x = ((-19, -26, -3, -16, 0, 3, -15, -3, 23, 4, 11, -6, 25), (-15, 4, -34, -5, -10, -4, 12, 22, 15, 8, 5, 3, 15), (34, 24, -28, 32, 3, -38, -5, -36, 18, -20, 17, -18, 51), (30, 2, -29, -29, 15, -8, 7, 20, -7, 1, 43, 32, -47), (2, -2, -4, 2, -3, -2, -3, 3, -9, 3, 8, -2, -1), (41, 39, -48, 36, -8, -46, 1, -48, 17, -10, 19, -19, 53), (-17, -8, -8, -5, -10, 5, -8, 3, 17, 7, 15, -4, 13), (0, -1, -9, -5, 4, 6, 4, 2, 9, -4, 12, 4, 8), (-1, 10, 1, -21, 5, -1, -3, 27, -8, 2, -5, 7, -22), (5, 10, 0, 21, -6, 8, -9, -17, 7, -9, 10, -9, -15), (34, 42, -43, 22, -26, -29, -17, -43, 3, -30, 10, -6, 66), (31, -5, 3, 33, 31, -37, -5, -17, 30, -27, 16, -24, 41), (-16, -8, -36, -15, -1, -8, 11, 20, 20, 5, -2, 3, 28))
The entry just left of the centre entry is 5
The entry just left of -47 -> 32
The entry just right of 16 -> -24
Read off the entry just right of 33.
Answer: 31
Read off the entry just left of 53.
Answer: -19
The entry just left of 18: -36
The entry just left of the largest entry is -6
The entry just right of 24 is -28
